Each row below is a small network's average activation on inputs in which a field has the value named, seen along a few directions.
Related values have similar rows: they may be neighbours, one step apart, or belong to one group.
Strong random noise was added to every row along 3 fixed directions; ignore it. To show where, here is one row again and again, with new noise each time:
|   -7 | -104 | -374 | -115 |  142 |  -10 |  226 |  242 |   55 |  -54 |    3 |  135 |  -39 |  144 |  103 |
| -291 | -299 | -332 |   82 |  281 |  -48 |  -57 |   62 |  222 |  473 | -168 |   64 |  502 |  459 |  -59 |
|   86 |   18 | -322 | -156 |    8 |  103 |  197 |  294 |  -13 | -249 |  139 |  137 | -296 |   10 |  150 |
|  -44 |  112 |  119 |   52 | -211 |  397 | -243 |  152 |   47 |   67 |  283 |   59 | -198 |  -48 |  -17 |
|  217 |   -7 | -240 | -244 |  117 |  -85 |  644 |  355 |  -37 | -291 |   29 |  229 | -280 | -181 |  153 |


Field Rofov:
n12: |  121 |   88 |   40 | -166 | -178 |   47 | -241 | -281 |  -25 |  -48 | -129 |   51 |   91 | -157 |   48 |
n8: | -259 | -190 | -551 |  225 |  107 | -129 | -969 | -403 | -100 |  131 | -149 | -371 |  253 |  681 |  154 |
n1: | -180 |  -51 |   65 |  108 |   -9 |  235 | -162 |   70 |  144 |  395 |   82 |   34 |  209 |   95 |  -60 |
n4: | -113 |  -22 | -299 |   42 |  331 | -175 |  476 |   74 |   36 | -227 | -135 |  -87 |  -24 |  218 |   40 |
n9: |  306 |  139 |  -68 | -352 | -169 |  -25 |  319 |  224 |  -35 | -446 |   58 |  282 | -312 | -460 |   93 |
n2: |  310 | -135 |  181 |  -85 |  336 | -374 |  668 |   69 | -317 |  -47 | -321 |  -70 |  -58 | -129 |   -7 |
n6: | -194 |  131 | -368 |   13 |   21 |  -54 |  -96 |   95 |  128 | -237 |  228 |   14 | -180 |  126 |   71 |
n10: |  -26 |  -98 |   14 |    3 | -177 |   79 | -476 | -317 |  -94 | -121 | -241 | -214 |   88 |  292 |   -3 |
n7: |  -19 |   19 | -561 |  -57 |  -61 | -246 | -673 | -167 |  -76 | -299 |   55 |  -68 |   11 |  320 |  271 |
n3: | -204 | -153 |  454 |  308 |   87 |  145 | -145 |  -23 |   22 |  589 |    1 | -223 |  341 |   94 | -301 |
n11: |  -49 |  141 |  231 |    4 | -123 | -285 |  125 |  -78 |   82 |   55 |   47 |  214 |   39 | -420 | -102 |
n5: |   34 |   78 |  676 |  245 | -144 |  200 |  -49 | -344 |   25 |   92 |   28 | -319 |   31 |  -53 | -257 |
Rofov is arranged as a network in which each value has 3 neighbours.
List every value one step from n3, in the order listed.
Answer: n1, n4, n2
List every value one step from n10, in the order listed.
Answer: n12, n8, n5

Field Rovaz:
b11: |  -42 | -166 |  109 |   34 |  243 | -770 |  374 | -206 |  342 |  346 | -410 |  281 |  808 |   53 |    8 |
b7: | -116 |  255 |  522 |   -5 | -215 |  222 | -219 |   11 |  296 |  179 |  203 |  235 |  -63 | -687 | -219 |
b9: | -314 |  -68 |  -95 |   21 |  274 |  161 |   77 |  -35 |  147 |  148 |    5 | -167 |  268 |  433 | -268 |
b8: | -184 | -135 | -160 | -184 | -116 |  -52 | -533 | -220 | -167 |   75 | -201 |  122 |   60 |  186 |   66 |
b4: |  -80 |   58 |   44 |  208 |   85 |  182 |  -41 |  309 |  -74 |   70 |  309 | -182 | -206 |  247 |   74 |
b10: |  -65 |  -68 |  513 |   24 | -191 |  184 |    5 | -202 | -108 |  349 | -181 | -420 |  183 |   92 | -212 |
b3: |  102 | -125 | -592 | -595 |  464 | -689 |  944 |  255 |   -6 |  167 | -465 |  412 |  346 |  -45 |  160 |
b2: |  155 | -301 |   10 |  148 |  208 | -185 |  -80 | -439 |   -7 |  201 | -404 | -134 |  574 |  192 |   77 |
b12: |  281 |  251 |  685 |  238 | -224 | -211 |  286 | -300 | -135 | -157 |   -1 | -108 | -177 | -763 | -206 |
b1: |   85 |  -89 |  609 |  231 | -249 |  551 | -276 |  169 |  167 |  377 |  353 |  173 | -108 | -284 | -189 |
b6: |  198 |  107 |  558 |  235 |  135 |  -26 |  308 |   51 | -364 | -164 |   27 |  -84 | -247 | -238 |  -84 |
b5: |  -39 |  109 | -231 |   46 | -190 |  304 |  165 |  264 |  214 |  -34 |  245 |   96 | -174 |  -77 |   31 |
Rovaz is arranged as a network in which each value has 3 neighbours.
List every value one step from b4, in the order listed.
Answer: b9, b1, b6
List every value one step from b2, in the order listed.
Answer: b8, b10, b12
